These are the activations of a small neural network, seen along a few directions. Each row is one input.
Each table varies a few parts of the input and shows all the possible inputs, shuffled.
Descriptions start from the smaller parts, as in this example, which fits no table here: one of 4 places along a line, together with either a single point or one of 9 places around a ring or (one of 3 separate values, together with one of 8 places around a ring).
Shared parts are said once, and a part with two or three values counts as separate values.
(in the rows, 128 means zero)

Other details of the inputs shift rows strongly along three fixed directions, in all tables alike. That doesn't count.

Table:
r1: [129  56  94 133  93  96 117 129 155 165 136 180]
r2: [192 125 134  53 112  70 207 138  97 127  84 135]
r3: [173  89  86 119 138  70  80 149 144 147 124 145]
r4: [110 100 152 103 168 132 141  90 130  96 183 107]
r5: [158 102  89 130 123  67  91 157 179 130 109 148]
r6: [106 167 146 161 131 156  83 142 138 115 147 133]
r7: [193 199 153 116 112 139 190  98  65 144  38 115]
r8: [133 195 137 154 141 160  97 138  80 143 129 117]
r9: [ 97  62 117  88 127 124 147  89 157 111 139 134]
r10: [170  83 106 101 102  82 180 167 119 171 133 155]
r11: [145 186 109 181 124 148  47 156 135 154 120 133]
r12: [182 155 142 110 112  87 199 123 131 162 101 139]
r13: [174 147 110  74 103 116 175 140  88 150 109 119]
r14: [111 170 146 145 141 157 154 146  82 117 130  89]
r15: [162  97 125  89  86  85 192 110 124 173  85 163]
r16: [ 95 164 137 146 155 153 105 112 152 122 146 105]
r17: [115 152 134 178 142 160  53 107 121 141 108 132]
r18: [116 129 129 140 141 137 126 161 106 115 141 123]
r19: [ 98  88 151 121 155 161 122 128 125  94 201 124]
r20: [111  59 111 103 110 140 121 101 149 114 157 143]
r21: [190 125 133  72 113  63 228 126 100 166 101 142]
r22: [138 203 198 113 129 200 209 113  86 101 133  98]
r23: [120 128 112 137 148 146 131 149 112 129 146 107]
r24: [105  49 104 118 123 144 139 121 153 109 149 134]
r25: [ 93 169 137 161 143 138  88 127 150 121 134 104]
r26: [157 121  91  75  94 105 174 144 150 138 116 131]
r27: [121  87 134 125 121 133 116 157 165 101 163 145]
r28: [106 165 137 173 154 130  93 121 151 111 133  99]
r29: [107 122 136 134 152 115  75 139 129 124 148 136]
r30: [ 84 105 159 118 142 136 159 110 121 127 204 142]
r31: [165 152 117 151 106 163 135 134  92 151  78 117]
r32: [156 184 151 124 105 135 152 119  82 144  46 131]
r33: [137  58  89 127  99 108 117 158 146 125 106 158]
r34: [128 152 127 178 140 173  79 146 143 131 151 110]
r35: [ 95 114 158 105 125 155 186 126 144  81 168 104]
r36: [107  56 125  52 103 102 177 130 178  83 177 155]
r37: [105 176 159 141 167 159 148  92 138 101 146  92]
r38: [155 125 106 171 113 152  82 148 115 149  94 140]
r39: [150 186 113 128 101 153 167 119  81 153  60 114]
r40: [104 144 142 154 157 158 134  80 119 111 116 105]
r41: [131  58  95 113  92 103  96 142 151 126 119 172]
r42: [ 82 131 177  92 142 143 166 101 151  80 166 123]
r43: [168  90  88 107 110  48 124 158 140 194 117 165]
r44: [ 96 179 163 106 164 158 173  96  90 116 142  89]
r45: [156 166 115 147 126 121  70 144 147 155 108 133]
r46: [203 155  99 115 112  92 133 139 139 157  80 120]
r47: [101 173 172 122 164 138 176  98  90  95 137  82]
r48: [ 87  91 167 116 152 156 140 134 119  81 193 127]
r49: [100  67 129 113 131 110 146  91 152  91 134 123]
r50: [ 92 109 126 151 134 130  82 114 142 119 116 142]
r51: [106 105 126 163 146 122  87 109 143 108 115 138]
r52: [ 74 154 146 148 135 160 114 122 146  97 169 106]
r53: [ 93 110 143 115 135 163 119 106 162  97 199 121]
r54: [121 182 177 181 124 186 176 109  75 152 109 124]
r55: [136  73 112 125 133 119 109  94 151 120 127 133]
r56: [179  89  68 101 101  72  82 156 184 165 111 146]
r57: [172 113 112  81  87 100 191 171 138 123  99 140]
r58: [161 183 112 197 149 125  35 144 146 152 105 125]
r59: [ 92  89 108 118 145  93  91 136 149 121 158 121]
r60: [164 222 149  96 122 116 192 140  55 148  56 108]
r61: [170  63  62 112  81  90  84 150 150 157  97 174]
r62: [136 168 131 190 151 122  49 144 151 128 117 130]
r63: [135 156  97 198 133 144  23 124 127 170  85 125]
r64: [162 190 137 129  90 153 207 137  61 139  41  99]
r65: [134 185 165 186 140 146 146  90  92 160  91 127]
r66: [144 176  79 214 136 147  42 182 146 166 104 113]
r67: [127 183 127 207 140 123  54 142 150 186 125 141]
r68: [121  75  74 104 112  77 105 164 145 132 146 136]
r69: [ 82 103 162 114 174 123 139 103 132  76 181 119]
r70: [ 93 114 109 153 113 139  98 123 131 121 122 127]
r71: [ 88 140 173  75 137 150 204 111  90  82 166 118]
r72: [187  98 101  69 102 106 184 158 105 145 116 123]
r73: [113 136 147 135 118 134 149 123 146 143 169 147]
r74: [ 87 106 158  98 140 142 139 123 117  89 186 135]
r75: [146 187 130 131  94 144 163 130  76 139  55 131]
r76: [125  80 161  82 102 150 202 117 112  89 127 142]
r77: [ 97 104 152  90 157 140 135  96 128 107 184 111]
r78: [ 84 115 178 104 145 144 130 105 162  83 179 133]
r79: [ 88  76 117 122 122 115 109 106 155 112 129 130]
r80: [155 113 108  99 130  94 102 142 126 148 125 140]
r81: [ 89 140 141 148 187 144 113 100 124 106 167  96]
r82: [154  80 105 136 102  96 133 166 171 163 149 162]
r83: [120 109 131 168 142 124  72 114 139 116 111 144]
r84: [110 167  88 181 152 141  53 154 115 155 135 113]
Description of these inputs: one of 3 separate values, together with one of 4 places along a line, together with either a single point or one of 6 places around a ring.
- The inputs of r74 and r48 match in every part but the place on the line of 4. If r1 is changed in the same way as r74 into r48, which row does it become? => r54
- The inputs of r33 and r51 match in every part but the place on the line of 4. If r57 is changed in the same way as r33 into r51, which row does it become? => r5
- Start at r18 and move only the place on the line of 4, one step at a time. The first step leads to r71. Which rows follow, in order? => r60, r69
- List by row number the other rows that have the place on the line of 4 and the choice among 3 separate values in common with r52. => r6, r11, r26, r36, r53, r73
- List by row number the other rows that have the place on the line of 4 and the choice among 3 separate values in common with r69. => r2, r3, r4, r21, r47, r81
- Which other rows does r39 become when the place on the line of 4 takes its other values? List them by row number. => r9, r24, r40
- Start at r39 and move only the place on the ring of 6, one step at a time. The first step leads to r70. Which rows follow, in order? => r75, r41, r61, r20

Table:
r85: [169 145 108 131 105 115 143 116 107 163  60 130]
r86: [ 84 134 144 184 170 147  59 121 139 126 185 127]
r87: [ 96 140 148 147 156 144 111 120 124 122 162 123]
r88: [ 99 143 147 148 159 138 105 116 133 122 158 122]
r89: [134  36  96  64  99 104 151 148 167 105 158 148]
r90: [ 78  85 177 101 126 185 198  71 129  86 176 126]
r91: [125 208 160 170 147 172 132 131  84 136 119 102]
r92: [ 94 127 150 152 163 133  88 107 160 115 182 127]
r93: [ 59 121 172 175 152 186  97  95 124  91 164 130]
r94: [163 175 117 153 115 134 128 162 107 160  97 125]
r95: [113  59 109 137 106 123  97 136 161 120 138 164]
r96: [165 165 107 158 112 122 111 117 119 167  56 127]
r97: [ 91 124 154 157 143 150 103  98 128 106 131 132]
r98: [113 184 196  73 139 164 238  78  94  79 133  90]
r99: [ 87 117 188  70 147 148 204  80 136  71 179 106]
r100: [148  48 117  43 114  71 187 121 174 109 152 145]
r101: [133  96 112 125 136  91 101 134 156 140 153 144]
r102: [177 153 122 108  97 112 171 154 110 161 104 138]
r103: [110 212 190 134 146 183 186 108  73 119 133 100]
r104: [165 171 109 135 116 110 124 158  99 160  78 119]
r105: [143  58  97 106  98 110 142 121 144 140 116 152]
r106: [178 119 135  49  92  95 232 134 108 140 115 139]
r107: [138  39 104  43  99  88 188 137 154 102 154 146]
r108: [ 71 133 184 146 153 171 128  72 134  82 150 123]
r109: [133 107  93 137 123 123  83 156 139 131 127 131]
r110: [168 173 111 141 106 121 133 167 108 169  91 134]
r111: [117  88  97 149 122 119  72 163 163 134 155 142]
r112: [151 133 135 108 102 120 171 120  97 133  75 139]
r113: [ 87 114 131 146 160 148  77 117 146  98 166 114]
r114: [125  92 106 120 133  97  98 140 155 127 141 133]
r115: [156 151 120  97 114 115 171 138  99 131  96 118]
r116: [126  98  95 169 126 125  71 123 138 153 111 142]
r117: [125 125  97 170 132 121  57 164 140 147 131 131]
r118: [124 204 150 156 129 176 143 135  89 124 115 103]
r119: [124  94  94 131 134 115  78 147 145 124 137 130]
r120: [161 177 118 149 129 119 123 151  98 159  90 119]
r121: [127 131  91 167 142 110  53 149 145 138 123 127]
r122: [158 197 120 158 133 114 103 143 119 164  85 121]
r123: [177 149 120  97 115  95 172 140 110 149  88 125]
r124: [131  95 100 114 131 106  93 134 166 116 134 129]
- Describe the family of inputs behind these rows. => one of 5 places along a line, together with either one of 2 separate values or one of 6 places along a line
- The inputs of r119 and r113 match in every part but the place on the line of 5. If r112 is changed in the same way as r119 into r113, which row does it become? => r97
- The inputs of r93 and r95 match in every part but the place on the line of 5. If r105 is changed in the same way as r93 into r95, which row does it become? => r90
- Which other rows does r85 become when the choice among 2 separate values takes its other values? List them by row number. => r97
- List by row number the other rows that have the place on the line of 5 in common with r99. => r92, r96, r98, r100, r108, r122, r124
- Which other rows does r123 become when the place on the line of 5 takes its other values? List them by row number. => r91, r94, r100, r120

Table:
r125: [119  84 142  69 125 121 182 114 148 101 174 131]
r126: [ 90  70 100 165 141 135  48 128 165 117 159 141]
r127: [117 168 146 149 139 151 120 130 105 126 123 117]
r128: [154 171 113 157 127 116  94 150 112 156  85 126]
r129: [158 156 146  78 115 119 205 120 107 131 112 116]
r130: [114 135 154 109 142 139 161 109 129 109 154 117]
r131: [104 168 161 144 151 166 135 113 117 112 153 109]
r132: [ 85 114 143 179 150 157  78 102 139 121 150 134]
r133: [151  25  93  46  87  82 177 125 167 113 127 156]
r134: [156  42  69  87 103  58 114 160 170 142 133 159]
r135: [ 86 121 146 154 151 161 102  97 132 105 147 118]
r136: [ 93  81 118 169 135 140  66 117 164 123 157 150]
r137: [ 95 159 152 165 155 158  95 119 115 115 146 116]
r138: [ 96 130 166 116 133 173 169  92 114  92 143 112]
r139: [164 131 122  91 102 106 176 144 117 134 101 131]
r140: [157 168 123 132 120 127 136 148 110 150 106 118]
r141: [149 154 144  91 111 128 196 130 104 127 110 117]
r142: [124 177 126 176 147 148  87 144 111 144 123 115]
r143: [150  70  78 115 108  78  87 161 171 141 125 158]
r144: [172 136  91 134 113  87 105 159 128 161  85 137]
r145: [146 147 127 145 113 133 134 123 103 149  87 134]
r146: [152 172 126 139 123 120 122 139 113 146  90 124]
r147: [ 94  65 113 135 153 113  73 128 177 116 192 139]
r148: [126 161 154 117 138 146 166 117 102 120 133 111]
r149: [131 174 119 182 142 143  76 151 121 149 120 118]
r150: [101 173 150 168 155 155 100 118 122 124 142 110]
r151: [167 126  94 147 101 101 106 140 131 168  72 149]
r152: [ 83 103 167 134 136 169 146  91 131  98 163 130]
r153: [ 93  85 108 161 154 116  49 135 171 123 174 138]
r154: [153 168 108 160 124 121  97 158 110 156  92 126]
r155: [168 142 108 116 118  99 138 147 121 153  97 129]
r156: [158 131 105 122 107 113 132 129 124 144  79 131]
r157: [ 93 139 153 169 141 171 111 105 114 121 137 127]
r158: [ 89  47 148  61 131 121 179 102 168  78 201 138]
r159: [145 136 106 140 129 112 102 148 127 149 123 128]
r160: [126 155 161  96 132 148 191 115  99 116 140 110]
r161: [148 157 134 104 116 125 174 136 101 136 105 120]
r162: [ 84 116 166 120 146 158 141 108 134  89 175 121]
r163: [154 151 149  81 113 118 204 118 107 122 105 120]
r164: [153  62  87  91 107  73 126 151 156 134 130 153]
r165: [120 136 160  95 123 155 195  93  98 103 118 113]
r166: [160 171 101 166 120 116  85 161 121 160  87 129]
- Describe the family of inputs behind these rows. => one of 6 places around a ring, together with either one of 2 separate values or one of 5 places along a line
- The inputs of r133 and r135 match in every part but the place on the ring of 6. If r131 is changed in the same way as r133 into r135, which row does it become? => r155
- Which other rows does r147 become when the place on the line of 5 takes its other values? List them by row number. => r128, r144, r153, r155
- Start at r146 and move only the place on the ring of 6, one step at a time. The first step leads to r143. Which rows follow, in order? => r162, r127, r137, r128
- List by row number the other rows that have the place on the ring of 6 in common with r159. => r134, r137, r145, r148, r164, r165
- Which other rows does r152 become when the choice among 2 separate values takes its other values? List them by row number. => r138
